These are the activations of a small network on made-up records, seen along a few directions, one row for each record.
After each row come some of the record's fields: G, N, K, V, L, S.
Not every record has every field; a missing one is left out.
The largest differences between rows may come from other fields.
Strong random noise was added to every row along 3 fixed directions; ignore it. To show where, here is one row again and again, with new noise each time:
[ -23 -123 -216   58 -136 -157 -161  -11 -131   34   69  161    1  -44
 -178   25 -236   39  -57 -143]
[ -17  -87 -103   20  -73 -104 -153  -19  -76   93   30  139   -9  -51
  -87   34 -146  -17  -12  -90]
[-177 -113 -439  177 -335 -162 -241  -36 -277 -169  220  304  110   38
 -451 -141 -329  461 -196 -280]
[ 210   25 -111   52   58 -262   95 -159  -83  112 -293  -82 -242 -112
  -43 -339   -4   70    0 -230]
[-157   13 -166  102 -179  -34 -195  -89 -153  -43   90  237   67   25
 -244 -219  -63  418  -98 -182]

[-277 -279 -342  -19 -156  -44  -53  297  297   -2  131   15   32  148
 -293  208 -332 -471 -266  152] => G=g3 N=n1 K=k1 V=v2 L=l15 S=s2
[  68  112  -49  187 -214   66   66  -75 -143 -113  -34   54   12   21
 -312 -101  200  451 -184  -39] => G=g3 N=n3
[ -53  -50 -205  377 -515  120   -2  154 -315 -223  194  335  356  118
 -543  215 -167  473 -231    0] => G=g3 N=n2 V=v1
[-134 -144   66   52 -148    6 -280  -39 -115   97  133  346  269 -193
   17  245  -84 -105   14  173] => G=g4 N=n3
[-156   15 -181 -112  146 -100  135   31  327   51 -103 -244 -247   77
   -5 -315   79 -147 -116  -23] => G=g3 N=n1 K=k2 V=v2 L=l4 S=s1
[ -52   52  371  110 -170  396   -3  219   65  130   77  218  315   92
  -35  472  207  -66    7  366] => G=g3 N=n2 V=v1
[ 311   28 -332   48   60 -369  202 -161 -171 -136 -164 -266 -369  -69
  -97 -263  -97  117  -55 -345] => G=g2 N=n3 V=v2
[ 153  -21  305  -18   64  163   60   78  158  292 -167  -46   25  -62
  182  329  181 -494   45  313] => G=g4 N=n2 V=v2
[-260 -115  -42   85 -275  268 -114  259   80  -70  282  247  302  167
 -224  409 -144  -88 -149  250] => G=g3 N=n1 K=k1 V=v2 L=l8 S=s2
[ 269   -6  181   -2   -3   48   -2  -40 -101   87  -27  -33  -17 -125
   88  362  117 -149   70  105] => G=g4 N=n3
[-171  111  160  288 -324  333  -18  107 -205 -123  166  326  390  133
 -260  158  136  448 -107  182] => G=g3 N=n2 V=v2
[ -82 -365   77  -73  -72 -106 -344  127  100  384  -12  404  226 -300
   45  510 -377 -740   86  310] => G=g4 N=n3 V=v1
[ -40  -11 -121   27   76 -196  -54  -90 -109  -87  -34   18  -10  -63
   48 -280 -143  136   72 -197] => G=g2 N=n1 K=k2 V=v1 L=l8 S=s1
[-334    7    2 -158  -25  312 -167  215   99 -216  587  -66  110  317
  138  406   12   66   32   39] => G=g3 N=n1 K=k1 V=v2 L=l4 S=s1
[ -44  201  212 -138  237  140   87 -115  212  -20 -139 -149  -66   85
  243 -310  317   82   66   26] => G=g2 N=n1 K=k2 V=v2 L=l8 S=s2
[-133    0  145  -69   60  156   22  105  214  166   33    4   13   -4
  138  146  130 -244   21  246] => G=g3 N=n1 K=k2 V=v2 L=l4 S=s1
[  83  176  211  -39  133  139   17  -52 -223 -143  217 -118   -5   77
  363  156  142  220  268 -114] => G=g2 N=n1 K=k1 V=v2 L=l4 S=s1
[ 124  182  152  -67   89   89   46 -189 -126  -67    2  -67  -37  -48
  118 -158  204  347  102  -86] => G=g4 N=n3 V=v2
[  44  210  164   37  101  152  279   28  161  -19 -199 -196  -98  159
   61 -262  326  168  -13   32] => G=g3 N=n1 K=k1 V=v2 L=l8 S=s2
[-177 -135 -296  -23 -190    6 -122  112  125  -18  189   59   21  139
 -263   88 -173  -54 -201  -57] => G=g2 N=n3 V=v2
[-238   50   72 -180  141  112 -184  -10  112  -12  234   -9   43   50
  230   15   65   59  127   -6] => G=g2 N=n1 K=k2 V=v1 L=l4 S=s1
[ 266 -126 -194 -104  134 -363  -78 -106 -225  -92   68  -47 -156 -205
  141   67 -393 -141  187 -245] => G=g4 N=n3 V=v1
[ 154   45 -233  248 -203  -87  231   13 -167  -70 -134  -68  -85   86
 -327 -186   18  325 -186 -154] => G=g2 N=n2 V=v2
[ 322   49  110  207  -39  -43  377   88  -62   79 -320 -130  -55  -29
  -73   67   91 -137  -30  118] => G=g3 N=n2 V=v2
[-274  140  173 -158    5  288 -250  -19  -12 -130  337  186  228  126
   14   28  121  437   70   34] => G=g2 N=n3 V=v2
[-138  203  403 -241  375  104 -156 -206  300  169 -167  -16 -115 -120
  397 -374  387  -35  219   77] => G=g2 N=n3 V=v1
[ 112  -22 -205  -45   55 -198  158  -26  190  108 -275 -226 -279   38
 -119 -311   10 -118 -117 -169] => G=g2 N=n3 V=v2
[-258 -130  -47 -106   33   15 -203   98  155   48  147  129  134   -2
   63  124 -169 -236   34  108] => G=g2 N=n1 K=k2 V=v1 L=l4 S=s2
[ 328  194   65  -29  239 -200  187 -291 -120   45 -318 -287 -399 -154
  184 -437  232  186  116 -246] => G=g4 N=n3 V=v2
[ 245  -65   11  -72  113 -128   14  -19  -83  124  -77 -122 -107  -74
  161  164  -96 -242  128  -89] => G=g2 N=n2 V=v2
[-113  -17  -17   85  -54 -112  -41 -100  167  158 -335  243   49 -156
 -176 -421   24    3 -116   75] => G=g3 N=n3 V=v1
[-516  -48   61 -236   87  169 -451  -23  314  121  189  249  204   22
   90 -111   -5 -109   13  115] => G=g2 N=n1 K=k1 V=v1 L=l4 S=s2
[ 105 -137 -218  -66   68 -245  -36   44  -88  -15   76 -109 -103  -54
   84  128 -322 -182  116 -193] => G=g2 N=n1 K=k1 V=v1 L=l4 S=s1
[-151  -38   58 -195  128   85 -187   30  157  -18  183  -27   -4   47
  154   75  -45 -169   64   26] => G=g4 N=n1 K=k1 V=v2 L=l8 S=s2
[-392 -183  -71 -234   29   85 -453   71  101    3  464  167  190   18
  138  287 -251 -186   72   35] => G=g4 N=n1 K=k2 V=v1 L=l4 S=s1
[-143 -134  151   -5  -62  -10 -272  -37   71  296 -132  395  204 -238
   -6   39  -79 -220   48  202] => G=g4 N=n3 V=v1
[-209  -62 -146 -151  118  -90 -105   -2  185    3   27  -27  -49   34
   33 -170 -100 -135  -27  -34] => G=g2 N=n1 K=k2 V=v2 L=l4 S=s2
[ -63 -144 -469    1   -4 -367  -49  -81 -130 -259   98  -37  -50  -39
 -110 -247 -369   79  -82 -276] => G=g2 N=n1 K=k2 L=l15 S=s2
[ 584  142   28  -52  371 -294  446 -167 -137  -61 -316 -582 -481  -84
  432 -186   90 -189  247 -294] => G=g4 N=n1 K=k1 V=v2 L=l8 S=s1
[-340    1   71  -95   45  139 -230  -11  216   11   80  170  177   46
   43 -153   41   15  -14   97] => G=g2 N=n1 K=k2 V=v1 L=l8 S=s2
[ 230  226  475  -88  276  152  177 -154    0  221 -240 -204 -191 -106
  422 -110  444   21  258   70] => G=g4 N=n1 K=k1 V=v2 L=l4 S=s1
[-377  148  381 -180  160  294 -399 -168   51  -30  232  270  309  -14
  328 -127  234  280  197  107] => G=g4 N=n1 K=k2 L=l8 S=s2
[ 674  225  -91  420 -103 -290  573 -203 -558 -176 -463 -256 -212  -73
 -172 -364  144  576   13 -374] => G=g2 N=n2 V=v2

Which values does each new row have?
[ -99   11  305   28   10   61 -193  -70   23  243 -147  343  149 -191
   77    4  140  -55  104  194] => G=g2 N=n3 V=v1
[-142   93  162  -28  -90  280 -162  -16 -147  -73  318  120  140   74
   44  153  142  389   68   18] => G=g4 N=n1 K=k1 V=v2 L=l4 S=s1
[-205  105   90  -29  -31  212 -243  -58 -206 -227  412  140  168  105
  136   75   32  386  112  -87] => G=g4 N=n1 K=k1 V=v2 L=l8 S=s1
[-403 -126 -383 -142 -181   70 -346  126   92 -239  536  103   97  230
 -262  205 -253  123 -191  -97] => G=g2 N=n3 V=v2
[  70   96 -298  116  -11 -165  382  -22   78 -225 -254 -317 -276  166
 -256 -564   69  273 -233 -211] => G=g3 N=n1 K=k1 V=v2 L=l8 S=s2
[ 148  111   37   63   41   48  308   -3  206  109 -324 -206 -144   43
  -56 -200  264 -116 -144   97] => G=g3 N=n2 V=v2
[ 419  202   38  322 -135  -43  383  -88 -377  -61 -253 -116  -87   22
 -116 -129  221  469    2 -179] => G=g2 N=n2 V=v2
[ 202  115  407  -35  187  160  261   91  160  155 -227 -184  -77   15
  268  144  268 -281  142  226] => G=g3 N=n1 K=k1 V=v2 L=l8 S=s2
[ 212 -253 -194   42  -61 -273  113  121  144  225 -221  -32 -142 -141
 -165  221 -262 -632 -155  121] => G=g3 N=n3 V=v2
[-200 -326  -80 -196  -21  -73 -484  169  -11   68  479  265  149 -128
  121  687 -485 -524  144  120] => G=g2 N=n3 V=v1
[ 515  -33   94  112   48  -85  469  197   -4  196 -252 -325 -226  -16
  126  463   23 -547   66  131] => G=g3 N=n2 V=v2
[ 160 -126 -264  -17    7 -252   50  -41   77   41 -169 -102 -203  -71
 -122 -168 -207 -236  -90 -151] => G=g4 N=n3 V=v2
[ 204  146  293  134   78   75  371   45  116  227 -428 -148 -107  -17
   55  -97  329 -173   -9  232] => G=g3 N=n2 V=v2
[ 441  184  528   99  171  107  325  -32 -112  192 -369 -155  -29 -113
  325  181  346 -179  247  184] => G=g2 N=n2 V=v2
[ 230  -28  256 -431  446    6   24   21  185  171   94 -442 -301  -32
  654  409   66 -641  335   22] => G=g4 N=n1 K=k1 V=v2 L=l4 S=s1
[  49 -161 -197    9  -56 -283 -240 -113 -436 -145  270  206   91 -212
   23  198 -394   92  110 -170] => G=g4 N=n3
[-344  -13  211   28 -170  346 -149  176  181   52  152  303  314  106
 -148  202   83   -2 -116  350] => G=g3 N=n1 K=k1 V=v2 L=l8 S=s2
[  58  145  345 -131  269  210  250   93  353  121 -166 -312 -184  116
  328   45  363 -374   83  229] => G=g3 N=n1 K=k1 V=v2 L=l8 S=s2
[ 445  -95  139  163  -63 -123  151   14 -256  151 -248   -2   16 -198
   27  317  -98 -251  121   35] => G=g4 N=n2 V=v1
[-100    4  231 -126  187   11 -165 -111  164  177 -183  116   89 -136
  213 -183   62 -173  136   92] => G=g2 N=n1 K=k2 V=v1 L=l8 S=s2
[ 271 -164 -302  348 -323 -272  126   66 -488  -81  -29  113   59  -81
 -352  206 -357  124  -95 -154] => G=g2 N=n2 V=v2
